These are the activations of a small neural network, seen along a few directions. Each row is one input.
Each table varies a few parts of the input and shows all the possible inputs, shuffled.
Descriptions start from the smaller parts, as in this example, which fits no table here: one of 8 places around a ring, together with either a single point or one of 11 places around a ring or (one of 2 separate values, together with one of 6 places along a line).
Shared parts are said once, and a part with two or three values counts as separate values.
In the rows, 128 means zero.

Other details of the inputs shift rows strongly along two fixed directions, in all tables alike. That doesn't count.

A family of inputs:
row 1: [108 115 125 130 117 110 150  86 107 146  99 114 129]
row 2: [127 114 136 124 121  99 150  75  94 134 122 100 105]
row 3: [106 158  86 116 112 117  79 186 121  65 162 151 148]
row 4: [135 100 128 123 128 104 175 118 113 105 174 171 137]
row 5: [129  99 162 104 156 133 109 103 125 167 113 117 161]
row 6: [112 115 169 130 128 116 158 140 159 133 109 135 129]
row 7: [115 195 108 121 114 129  79 160 125 110 126  67 116]
row 8: [147 164 109 116 134 152  46 167 142 107 104  98 108]
row 9: [152  95 125 123 123 134 134  74  94 134 128 125  94]
row 10: [127 165  98 143 116 155  49 153 108 104 132 101 104]
row 11: [109 131 137 162 121 112 172 126 130 137 130 133 124]
row 12: [140 122 130 115 146 135 139  95 117 177 137 109 159]
row 13: [155 118 127 128 129 160 133  85 124 176 114 105 117]
row 14: [142  95 159 116 140 157 104  97 132 166  91 115 118]
row 15: [126 117 130 135 150 131 124  88  94 168 132 114 159]
row 16: [123 101 114 153 100 133 204 160 164  86 154 228 115]
row 17: [122 130 148 152 128 105 220 187 199 102 132 186 129]
row 18: [131 170 112 113 141 123  79 205 156  84 145 136 151]
Each input here is: one of 3 separate values, together with one of 6 places along a line.
The inputs of row 18 and row 12 match in every part but the place on the line of 6. If row 17 is changed in the same way as row 18 into row 12, which row does it become? -> row 7
Change only the place on the line of 6 in row 14. List by row number the other rows that result. -> row 8, row 9, row 10, row 13, row 16
Change only the choice among 3 separate values in row 3. List by row number the other rows that result. -> row 1, row 16

A family of inputs:
row 19: [101  59 124 173 123 139 201 100 150 173  82 208 156]
row 20: [113 164 132 130 108 116  86 155 124  73  99  99  91]
row 21: [131 110 172 138 158 146 188  96 160 204 111 137 169]
row 22: [147 146 112 126 125 125 123 199 163  50 151 188 127]
row 23: [126  83 146 109 145 120 139  86  94 165 148 132 174]
row 24: [112 125 170 147 146 103 151  78 113 182  97  88 143]
row 25: [128 128 109 122  96 134  89 183 132  58 187 178 108]
row 26: [113 151 133 159 116 129 127 171 143  94 126 129  72]
row 27: [121  99 121 131 121  98 239  77 125 153 133 153 131]
row 28: [115 164 134 126 123 137 136 223 190  99 151 153 151]
row 29: [154 142 104 132 113 131  96 198 163  65 162 167 108]
row 30: [114  81 140 108 134 104 193 120 134 121 162 191 150]
row 31: [164 141 106 109 163 162  10  90  80 166  91  46 111]
row 32: [122 127 145 111 133 130 173 156 183 139 117 150 137]
row 33: [152 132 143  94 142 170  53  60 104 187  51  45 126]
row 34: [143 148 125 125 106 162  92 173 170 109 128 125 100]
row 35: [110 109 169 145 131  95 187 114 133 159 107 115 139]
row 36: [123 132 123 143 136 114 162  59  88 181 130  97 155]
row 37: [120 131 116 116 106 128 116 183 131  41 177 199 127]
row 38: [ 95 133 147 136 114  83 193 173 170  85 129 157 108]
row 39: [126 138 105 118 128 153  52 151  94  97 161 130 105]
row 40: [128 176  77 135 114 150  62 118  77 117 129  69  84]
row 41: [122 111 123 144 123 107 214  97 113 153 146 135 152]
row 42: [136 164  80 135  83 130  87 138 105  86 150 102  87]
row 43: [121  78 159 128 155 121 173  71 106 176 155 157 179]
row 44: [136 148  97 122 109 129 103  77  78 122 110  86 111]
row 45: [148 110 147 127 174 123 132  79 116 189 117 112 178]
row 46: [135 166 117 128 131 177  65 174 151 121 119 104  94]
row 47: [149  79 153 129 162 113 202 107 143 174 132 162 178]
row 48: [119 147 133 151  90 114 119 176 154  72 133 130  75]
row 49: [144 149 107  72 162 123   6  88  82 158  78  25 143]
What is each input in this table made of? -> either a single point or (one of 5 places around a ring, together with one of 6 places along a line)
Change only the place on the line of 6 in row 33. List by row number the other rows that result. -> row 21, row 28, row 32, row 34, row 46
